Each row below is a small network's average activation on inputs in which a field has the value named, seen along a few directions.
Values that are neighbours, or in one group, have similar rows; names and order tell nothing.

Other fields shift rows strongly along one fixed direction, in all tables alike. That doesn't count.

Field RUV:
lezet: [ 0.12 -2.25  0.25 -1.26  1.17 -3.16 -0.18  0.96 -0.46 -2.69 -0.11  3.86
 -4.70]
rut: [ 0.10  1.35 -2.59 -1.46  0.43 -2.21 -2.49  0.45  0.05 -0.38 -0.79  1.11
 -2.37]
fom: [-1.55 -0.19 -1.44  2.05  0.65 -0.90  0.50  2.12  0.12 -1.59  1.11  0.26
 -1.82]
tiz: [ 0.82  0.42  1.85  0.34 -0.94  1.64  2.20 -1.03  0.33  1.04  1.27 -1.29
  2.46]
dop: [ 1.07  0.16  0.40 -1.29 -2.71  0.09  0.02 -1.10 -0.45 -0.33  1.06  1.19
 -0.53]
dekon: [ 1.12  0.00  1.29 -0.56  0.78  4.90 -0.78 -1.82  0.01  6.57  0.11 -2.56
  7.88]
lofu: [-2.17  1.78  0.74  2.28 -0.64  1.30 -0.46  0.39  1.14  0.33  0.20 -2.84
  1.99]
losir: [-0.15  0.89 -0.27 -1.48 -1.24  0.79 -0.62 -0.64 -1.15 -1.36 -1.51  0.06
  0.05]
befif: [ 2.14 -1.31  0.05 -0.04  0.92 -0.97  0.82 -0.49 -0.62  0.62  1.63  1.38
 -0.79]
mugaf: [-1.16  1.00 -2.84 -0.62 -2.65 -2.12 -1.16  0.95  0.03 -3.26 -0.36  1.84
 -5.94]
gifed: [-0.31  0.50  0.17 -1.00  1.14  0.94 -0.31 -0.53 -1.07  1.25 -2.36  0.69
  0.68]
zile: [ 1.31 -1.61  0.63  0.23 -0.52 -2.05  2.42  0.38 -0.29 -0.49  2.04 -0.08
 -1.25]
tisak: [-1.06 -0.18  0.07  1.08  2.77  2.25 -1.45  1.05  2.25  3.09  0.10 -1.94
  2.36]
zesu: [ 0.04  0.90  1.15  0.53 -0.62 -0.48  0.80  0.17 -0.11 -2.04 -1.78 -0.18
 -0.10]
gigom: [-0.32 -1.45  0.52  1.20  1.47 -0.02  0.67 -0.87  0.23 -0.77 -0.62 -1.50
  2.07]
A value of RUV combines one of 5 hidden first parts with one of 3 second parts; all combinations occur once.
Changing only the second part turns lezet into befif. gifed has the same second part as lezet; what does that change turn gifed into? -> dekon
Changing only the second part turns tiz into lofu. dop has the same second part as tiz; what does that change turn dop into? -> mugaf

Field SETU:
tizek: [-2.64  1.73  1.29  3.12  2.36  4.09  0.23  0.05  1.91  4.65 -0.05 -5.65
  9.57]
pazot: [-2.21 -0.51 -0.35  0.88  1.28 -0.18 -0.74  1.37  0.77 -0.92 -0.94 -0.38
 -2.00]
tev: [ 1.27 -0.07 -2.11 -0.51  0.62 -4.31 -0.50  0.38 -0.47 -3.11  0.96  4.15
 -7.31]
muvu: [ 1.54 -0.72  0.41 -0.55 -1.37 -1.21  1.82 -0.55 -1.58 -2.20  0.91  0.45
 -2.12]
pab: [ 0.80  0.24  0.13 -0.40 -2.11 -0.07 -0.44 -0.01  0.46 -0.51  1.47  0.57
 -2.07]
guma: [-0.40  0.80 -1.29 -1.21  0.28 -2.30 -1.53  1.37 -0.65 -3.12 -1.43  1.62
 -4.57]
parel: [-1.72  0.07  0.87  1.83  1.60  4.96  0.46  0.22  1.75  6.55  1.32 -4.27
  8.72]
rovi: [ 1.11 -1.24  1.36 -0.21  1.43 -0.85  1.27 -0.43  0.61  0.74 -0.03 -0.24
  0.54]
kosiv: [-0.73  0.78 -1.33  0.26 -1.80 -1.95  0.00  0.35  0.24 -3.50 -0.07  0.23
 -3.33]
fimu: [ 1.40 -1.49 -0.06  0.20 -0.63 -3.44  1.43  0.16 -1.23 -3.42  1.03  2.03
 -4.39]
didal: [ 1.01 -0.66 -0.95 -1.02 -0.02 -0.60 -1.85  0.33 -0.62  0.36 -0.28  1.83
 -1.85]
sukiz: [-0.16  0.38 -0.65 -1.77 -1.27  0.99 -0.87 -1.29 -0.67  1.75  0.16 -0.48
  1.48]
tivod: [ 1.07 -0.32  1.17 -1.09 -1.35 -0.35  1.17 -0.76 -1.53 -0.51 -0.58  1.89
 -1.22]
kepaz: [ 1.27 -1.31  1.18 -0.78  0.66  0.84  0.36 -0.63 -0.21 -0.13 -0.19  1.14
  1.70]
romi: [-1.61  2.30  0.34  1.23  0.31  4.36 -0.80 -0.57  1.20  3.37 -2.28 -2.89
  6.85]
A value of SETU combines one of 5 hidden first parts with one of 3 second parts; all combinations occur once.
Changing only the second part turns romi into tivod. tizek has the same second part as romi; what does that change turn tizek into? -> fimu
Changing only the second part turns didal into kepaz. tev has the same second part as didal; what does that change turn tev into? -> rovi
